A small network was shown many inputs. Here are its activations along a few directions, one row for each input.
Each table varies a few parts of the input and shows all the possible inputs, shuffled.
A made-up example of a description, with smaller parts first: one of 8 places around a ring, together with either a single point or one of 11 places along a line or (one of 2 separate values, together with one of 6 places along a line).
Shared parts are said once, and a part with two or three values counts as separate values.

Other details of the inputs vary at random and push rows far along two fixed directions, the same in every table; ignore that.

Table:
x1: [  2  17 -44 -19  17   2   2  11  -5   0   7   1]
x2: [ -2  -3 -41 -14  15   4   5   0  -5  -5  18   2]
x3: [-17 -13  11 -21   5  -3  33  -9  20   8 -15  -2]
x4: [ 18  11  -7  26 -13   3 -26   4 -33  -8  30   9]
x5: [-22 -17   7 -13   9   5  31  -5  18   4 -20  -8]
x6: [-34  -3   7 -20   4   3  17 -12  17   1 -15 -13]
x7: [-24 -17   5 -17   7   3  23  -5  20   5 -18  -9]
x8: [ -1   0 -38 -13   9  -8  21  -1  -5  -1  18  12]
x9: [  3   4 -40  -2  31  -5  -1 -14   6  -4   9  11]
x10: [  0  -6  44  -4 -17   9  -9  -3  15  10 -11 -12]
x11: [-25   8   7 -14  24   2   3 -25  29   4 -20  -5]
x12: [ 37   4   6  40 -21 -12 -11  27 -33  -9  16  18]
x13: [  2  16 -43 -16  14  -1   8  10  -1  -5   7   5]
x14: [-12   4 -37  -7  11  -9  18  -6 -15  -8  14  12]
x15: [  5   0  42   2   0   1 -15 -17  25   9 -18  -2]
x16: [ 10   0  47  24 -31  -2 -18  18  -1   0 -18  -9]
x17: [ -2   2  40  10 -17  14 -25  -2  -4   5  -7 -15]
x18: [-21  -2   7 -21   7  -4  24   8  22   4 -27  -6]
x19: [ 21   2  -1  38 -14  -8  -7   5 -41 -11  24  18]
x20: [ 23  -8 -11  30 -17  -5 -19  11 -30 -10  25   6]
x21: [ 23   5  -5   4 -10   3 -20   3 -14   6  20   2]
x22: [ 19  11  47  26  -8  -1 -30   3  10   0 -22   0]
x23: [  0  -3 -44 -17  17   6   0  -1  -9  -2  17  -4]
x24: [ -3 -12  42   0 -22   1  -2  -3  14   7 -13 -11]
Each input here is: one of 4 separate values, together with either a single point or one of 5 places along a line.
Q: The inputs of x5 and x3 match in every part but the choice among 4 separate values. If x2 is changed in the same way as x5 into x3, which row does it become?
A: x10

Table:
x25: [ 17   6   1  26 -12  -4 -15  10 -22  -8   9  10]
x26: [ -5   0 -39 -15   7  -4  10   6  -7  -4  14   4]
x27: [ 21   3  -3  25 -13  -5 -17  12 -20  -7  10  10]
x28: [  3   7 -44 -16  20   2  -7  -3  -4   0  15  -1]
x29: [ -5   0 -40 -17   5  -4  13   6  -7  -3  18   2]
x30: [ -1  -6 -35 -10   9  -5  18   1  -6  -2  15   8]
x31: [ -3  -3 -39 -15   6  -3  15   6  -9   0  18   3]
x32: [  3  -7  14   8 -11   2   4   1  -8   0   1   2]
x33: [-27   1  10 -24  14  10  11 -15  28   7 -21 -16]
x34: [ 20   4   3  30  -7  -7 -11   7 -21  -8  12  14]
x35: [ -2   0  49   4  -8  16 -20  -7  13   8 -19 -18]
x36: [-29 -12  14 -28   5   6  30  -7  22   9 -21 -14]
x37: [-33  -6  11 -31   3   6  26  -4  22   7 -20 -20]
x38: [ -8 -10  50   5 -23  10   0   3   5   8 -17 -16]
x39: [ 21   9  -1  17  -7   6 -32   1 -20  -1  16   1]
x40: [-17   3 -30 -25  25  -3  10 -13  19   3   0   0]
x41: [-16  10  13 -26  18  -1  17  -5  34  10 -30  -6]
x42: [ 10 -11  17  11 -19   3  -2   7  -9   1   4  -1]
x43: [ -8   4 -36 -15   8  -4  12   4 -10  -4  13   5]
x44: [ 24  -5   3  25 -13  -7 -11   8 -21  -5  16  12]
x45: [ -6  -5  50  13 -12   4  -4   2  11   2 -27 -10]
x46: [ 22   0   2  29  -9  -7 -13   8 -17  -7  11  12]
x47: [ -4  -8  52  14 -13   4   1  -3  11   3 -25  -7]
x48: [ 17   7   1  21 -14  -3 -15  11 -24  -8  12   8]
x49: [ -2   1 -40  -5  17  -8  11   5  -3  -6   9  11]
x50: [ 20   8   2  22  -7  -1 -25  -4 -17  -5  17  12]
x51: [ 23  -2   3  29 -12  -6 -11   6 -18  -7  11  13]
x52: [ -5  11 -27 -27  26  -8  18   0  23   4  -9   5]
x53: [  4   8 -42 -14  21   4  -5  -4  -2  -1  17   2]
x54: [ 20   6  -1  20 -10  -7 -24  -5 -13  -2  18  12]
x55: [-15   1 -31 -26  24   5   9 -13  17   0  -1  -2]
x56: [-28   1  13 -23  14   1  12 -21  30   9 -20  -9]
x57: [ -4 -11  53  10 -15   3   1  -2   9   5 -21  -9]
x58: [ -5  -6  47   6 -20   6  -8   4  12   2 -25 -16]
Q: The inputs of x40 and x50 match in every part but one. If x27 is changed in the same way as x40 into x50, which row does it become?
A: x25
Q: What is each input in this table made of?
A: one of 2 separate values, together with either a single point or one of 5 places along a line or one of 11 places around a ring
Q: Start at x46 and move only the place on the ring of 11, one step at a time. The first step leads to x51. Which rows follow, in order?
A: x44, x30, x42, x31, x29, x26, x58, x27, x49
Q: Which other rows does x34 become when the choice among 2 separate values takes its other values? List them by row number.
A: x46
